Each row below holds a small network's activations on one input, seen along a few directions.
Each table varies a few parts of the input and shows all the possible inputs, shuffled.
A made-up example of a description, with smaller parts first: one of 5 places around a ring, together with either a single point or one of 11 places along a line or (one of 3 separate values, together with one of 4 places along a line).
Shared parts are said once, and a part with two or three values counts as separate values.
(in the rows, 128 means zero)

Other details of the inputs vary at random and push rows far along two fixed directions, the same in every table; ignore that.

Table:
x1: [110  62 165 125 107 132 136  71  82 104 120 101 144 123]
x2: [103  66 155 119 132 121 138  85  73 111 106 110 146 140]
x3: [ 82  60 149 124 125 130 126 124 113 150  77 105 115 134]
x4: [137 145 144 123 121 115 144 104 133 147 177 169 138  89]
x5: [130  85 132 130 133 115 133 138  81 108  67  99 133 176]
x6: [139 138 113 133 132 126 127 129 126 129 138 137 132 124]
x7: [168 232  88 133 138 138 112 164 188 138 186 161 120 102]
x8: [112 118 124 128 131 130 117 172 144 134  76 103 105 160]
x9: [108 116  96 131 159 126 110 205 131 137  31  95  99 197]
x10: [118 127 130 122 131 131 132  90 126 134 171 145 142  92]
x11: [164 126 111 143 130 124 121 183 101  85  44  83 116 212]
x12: [154 147  90 139 142 126 116 178 123 117  84 111 121 170]
x13: [ 73  58 164 116 128 128 137 102 109 146  96 122 124 129]
x14: [168 207  66 139 157 133 104 208 155  97  98 110 114 187]
x15: [100 145 122 126 136 139 124 133 171 170 154 159 113  94]
x16: [107 142 137 124 117 136 127 127 180 174 167 153 114  78]
x17: [143 202  88 125 159 125 121 150 166 139 176 164 132 111]
x18: [131 116 156 123 113 126 136  97 113 112 144 123 140 118]
x19: [133  77 150 134 106 128 134 109  89 107  97  97 134 144]
x20: [117  73 177 126  92 126 147  52  99 123 168 131 149  83]
x21: [128  94 150 131 113 124 141  97  98 128 127 132 135 119]
x22: [ 94  94 155 125 111 140 130 106 143 150 133 129 118 103]
x23: [151 195  69 134 159 135 109 177 153 124 127 135 121 146]
x24: [141 168 116 128 128 136 124 114 155 128 184 147 135  93]
x25: [143 113 143 135 105 129 136 113 112 117 127 122 130 126]
x26: [126 148 141 118 132 121 137  97 134 144 182 161 142  88]
x27: [130 106 126 129 137 117 131 129  96 115 101 118 135 155]
x28: [128 143 137 122 125 130 132  95 134 144 178 155 139  84]
x29: [113  67 162 123 115 127 138  79  84  94 114  99 145 140]
x30: [150 175 149 122 104 120 143  96 167 150 229 178 142  54]
x31: [124 151 102 133 143 138 112 194 160 128  77 110 101 175]
x32: [172 199  89 136 137 124 117 178 158 114 139 134 123 147]
Each input here is: one of 4 places along a line, together with either one of 2 separate values or one of 6 places along a line.
Q: Changing only the place on the line of 4 turns x21 into x4. The same change can be made to x3. Which row results?
A: x9
Q: Which other rows agree with x8 in the place on the line of 4? List them by row number.
A: x11, x14, x18, x29, x30, x31, x32
Q: Which other rows does x16 become when the choice among 2 separate values takes its other values? List them by row number.
A: x22
Q: Which other rows does x28 become when the place on the line of 6 takes its other values? List them by row number.
A: x6, x10, x12, x21, x23

Table:
x33: [ 82  49 142 126 130 135 124 148 107 135  33  84 107 176]
x34: [157 184  95 133 137 126 116 182 151 119 120 127 117 156]
x35: [150 149 136 131 112 125 135 109 145 135 179 150 133  90]
x36: [ 63  49 188 115 105 130 141  73 125 170 137 136 123  81]
x37: [128 145 128 127 126 131 132 109 147 135 173 154 135  97]
x38: [147 149 135 131 108 127 134 111 138 134 173 148 135  94]
x39: [124  77 138 132 125 134 123 128  77  91  56  76 129 180]
x40: [129  76 143 131 122 124 130 134  86  93  62  81 130 184]
x41: [148 179  80 132 157 125 114 177 149 124 120 128 122 149]
x42: [147 181  84 137 148 133 111 175 151 120 120 132 116 154]
x43: [136 150 134 124 123 133 132 107 146 132 171 145 133  93]
x44: [154 184  87 134 156 126 114 175 142 127 117 138 122 155]
x45: [132 149 129 122 132 124 141 110 135 142 171 158 137  99]
x46: [ 97  70 173 115 110 120 144  55  93 135 160 135 152  85]
Q: What do these inputs look like to the network?
A: one of 2 separate values, together with either a single point or one of 6 places along a line
Q: Changing only the choice among 2 separate values turns x39 into x43. The same change can be made to x36. Which row results?
A: x33
